A small network was shown many inputs. Here are its activations along a few directions, one row for each input.
In each table, some parts of the input vary, and every possible input appears once, in random order.
A made-up example of a description, with smaller parts first: one of 3 separate values, together with either a single point or one of 9 places around a ring or (one of 6 places along a line, together with one of 8 places around a ring).
Shared parts are said once, and a part with two or three values counts as separate values.

Rows:
R1: [-43  -5 -60 -17 -41  76   3 -13 -32 -30   2]
R2: [-32  37 -31  10 -36  39 -19 -18  25  88  -5]
R3: [-53 -29 -49 -12 -23  67   3 -23 -13 -42 -21]
R4: [-51  -5 -36  32   7   7 -26 -26  50  76 -19]
R5: [ 60 -10  89   6  62 -59   8  35  -6  13 -48]
R6: [-41 -30 -80 -24 -24  36 -19   1  -7  -7  44]
R7: [ 23  -1   2 -14   2 -42   9   7  -6 -55  79]
R8: [-36  37 -22  28 -34  58  -8 -29  20  65 -31]
R9: [ 34  27   5 -25 -27 -24  14   4 -24 -56  57]
R10: [-64 -57 -60  -3  -9  37  -9 -26  -8 -42   0]
R11: [ 84  35  74 -22  25 -43   2  56 -20  38 -12]
R12: [-55 -12 -18  40   1  19 -14 -42  40  57 -37]
R13: [  9 -20  -8  -2  24 -51   6 -16   2 -64  48]
R14: [ 67  -5  69   2  60 -76  -1  51   8  28 -27]
R15: [-48  16  -3  33 -11  48  -6 -38  35  57 -53]
R16: [ 79  37  85  -3  24 -28  17  50 -28  18 -41]
R17: [  2 -25  18   5  15 -42  25 -19  -7 -84  27]
R18: [-53 -50 -81  -9  -4  28 -24 -11   3 -22  14]
R19: [ 66  14  99   0  43 -37  23  38 -10   8 -60]
R20: [-39  15 -38  23 -15  15 -28 -15  46  92  10]
R21: [ 19  -1  32   4  -7 -14  26 -14 -13 -92  12]
R22: [ 26  27  19  -6 -24  -5  25  -5 -34 -79  33]
R23: [ 79  13  68 -11  42 -66   3  61   1  43   1]
R24: [-33  -7 -77 -34 -50  56 -10  -6 -21 -10  27]
The inputs of R7 and R13 match in every part but one. If R20 is changed in the same way as R7 into R13, which row does it become? -> R4
What is each input in this table made of? -> one of 4 places along a line, together with one of 6 places around a ring
Start at R19 and move only the place on the line of 4, one step at a time. The first step leads to R21. Which rows follow, in order? -> R3, R15

Rows:
R25: [-24   0  23  14  -7  30   3 -33  16  25 -24]
R26: [ 33   3  29  12  35 -52   7   7  14  28   9]
R27: [ 23  -2  -6 -21 -10 -15  -1  28 -41  -9  -9]
R28: [-20 -62 -27  -8  29   3  -6  -7 -19 -86  13]
R29: [-31   4 -50  22   1  -6 -13 -24  27  45  -1]
R30: [-10  17   6  -6 -32  45  11 -19   0 -12   8]
R31: [-27 -53 -26   6   6 -39   8 -25  14 -65  48]
R32: [  1  14   5 -18 -13   0 -17  14  13  -1  50]
R33: [ -6 -18 -18 -22 -22  41  -2  20 -13   3   9]
R34: [-26  32 -38   6 -36  30  16 -30 -19  -5  -9]
R35: [-12 -21  22 -15  15  13 -15  27  11  22 -24]
R36: [ 22  30  18   9 -21  -9   7  -2 -32 -26  -7]
R37: [  4  -5  10 -33  -1  28 -19  20 -30  -4  15]
R38: [ 30  23 -10  -9  -8 -33 -11  11   2 -11  31]
R39: [ 38  29  40  11  -2 -13  32   9 -35 -24   5]
R40: [-13 -13  -5  16   5   9 -20  -8  47  37  15]
R41: [ 18 -14   6  -5  20 -20 -10  23   0  13 -44]
R42: [ 30 -17  31  -2  37 -28  16  29 -16  22 -31]
R43: [ 47  20  12  -2  11 -38  13  26  -1 -10  40]
R44: [ 21   7   5   9  18 -43 -19   1  30  19  -4]
R45: [ 14  21  30  11  10 -17   2 -15  13  -2 -46]
R46: [ -9 -30   0  -4  17  36 -22  -7   2  36 -19]
R47: [ -9  -2  20   5  14  -9 -25   9  43  26  15]
R48: [ -6  28  31 -17 -23  26   5  -1  -4 -22   9]
R49: [ 33  17  51  26  28 -17  23   3   5  -2 -31]
R50: [-20  18 -64   4 -27   4  -6 -14  -1  16  33]
R51: [ 43   0  13 -21  12 -14  23  44 -32 -15   1]
R52: [-23  -2 -62  -9 -26  27   3   8 -31  10  -7]
R53: [-29 -35  -3  -1  -1  -6  31 -41   7 -92   5]
R54: [-18   8  48  18   1  15  -6  -8   8  13 -20]
R55: [-33 -16 -48   9   2  17  -5  -2  -3  39 -40]
R56: [-32  20 -27  22  -5  25   7 -35  21  17 -44]
R57: [ -8   0 -17  -6 -26  13 -10  -7   5  17  51]
What is each input in this table made of? -> one of 3 separate values, together with either a single point or (one of 2 separate values, together with one of 5 places along a line)
The inputs of R46 and R40 match in every part but the choice among 3 separate values. If R33 is changed in the same way as R46 into R40, which row does it become? -> R57
Which other rows does R25 become when the place on the line of 5 takes its other values? List them by row number. -> R45, R49, R54, R56
Which other rows does R54 become when the choice among 2 separate values takes its other values? List them by row number. -> R48

Rows:
R58: [-39  -9 -34 -33 -63  68   9 -12 -29 -62  23]
R59: [-10  22 -29  43   7 -28 -25 -29  42  32  29]
R60: [ 29  -5  19  10  25 -57 -23  17  28  87 -17]
R61: [  4  61  22  14 -46  33  11 -14   6  30   7]
R62: [ 53  39  53  -9  -3  10 -15  38 -12  79 -38]
R63: [-67  -6 -77 -23 -50  80  -4 -18 -25  10 -31]
R64: [-27  39 -39  11 -24  78 -18 -14  -2  64 -27]
R65: [ 78  57   4 -33   1 -18  -7  63 -26  25  16]
R66: [-69 -52 -67 -11 -19   3 -30 -23   8 -58  43]
R67: [ 13  -7  74   5  10  23  43 -15  -7 -45 -73]
R68: [-55 -13 -49  28   8  28 -42 -23  42  72   4]
R69: [ -82  -54 -105    3   -1   35  -40  -25   16   14    3]
R70: [ 13  55 -21  -6 -41  12  24 -26 -30 -50  29]
R71: [ 43  -6  37  -6  10   3  39  14 -53 -86  -9]
R72: [ -4 -21   7  53  65 -42  -3  -8  38  44 -63]
R73: [-15 -59  64  22  42 -28  19 -25  37 -39 -42]
R74: [ 26  22  40  29  20  24  36   4   2  39 -82]
R75: [ 66  34  11 -43  11 -19  15  36 -60 -45  26]
R76: [  0 -63  44   4  25 -53  29   3  -8 -75  20]
R77: [ 35  -7  35 -28  11 -57 -19  59  26  39  56]
R78: [ 41 -18   0 -28  35 -69   7  23 -15 -37  58]
R79: [-33  -9  11   0 -22 -26  -5 -26  23 -38  68]
What is each input in this table made of? -> one of 2 separate values, together with either one of 5 places around a ring or one of 6 places around a ring
The inputs of R67 and R73 match in every part but the choice among 2 separate values. If R63 is changed in the same way as R67 into R73, which row does it become? -> R69

Rows:
R80: [-16  33  -4  11 -26  55  -5  -9  15  62 -29]
R81: [-37 -16 -11  36  12  14 -15 -25  48  56 -27]
R82: [-42   5 -42  -1 -39  66   9 -20 -18  11  -6]
R83: [ 11 -27  27  -1  23 -48  11  -5  -3 -78  30]
R84: [ 10   7 -59 -26 -17 -27 -46  27   6  42  92]
R85: [ 30  49  42  -2  -3   0 -13  23  -3  61 -48]
R86: [ -8   8 -34 -27 -34  38   9  -7 -36 -67  13]
R87: [ 39 -22  48   9  50 -56  23  21  11  -4  -8]
R88: [ 37  12  32 -21 -11  -5  17  13 -49 -66  24]
R89: [-30 -34 -41   0   3  -4  12 -28   5 -75  20]
R90: [-66 -36 -47  18  -6  22   1 -39  27  -1   0]
R91: [ 62  20  55 -18  14 -15  20  42 -31   5 -15]
R92: [  9   1  34  23  34 -41 -22   7  30  55 -46]
What is each input in this table made of? -> either a single point or (one of 2 separate values, together with one of 6 places around a ring)
Start at R91 and move only the place on the ring of 6, one step at a time. The first step leads to R88. Which rows follow, in order? -> R86, R82, R80, R85
Which other rows does R89 become when the choice among 2 separate values takes its other values? List them by row number. -> R86
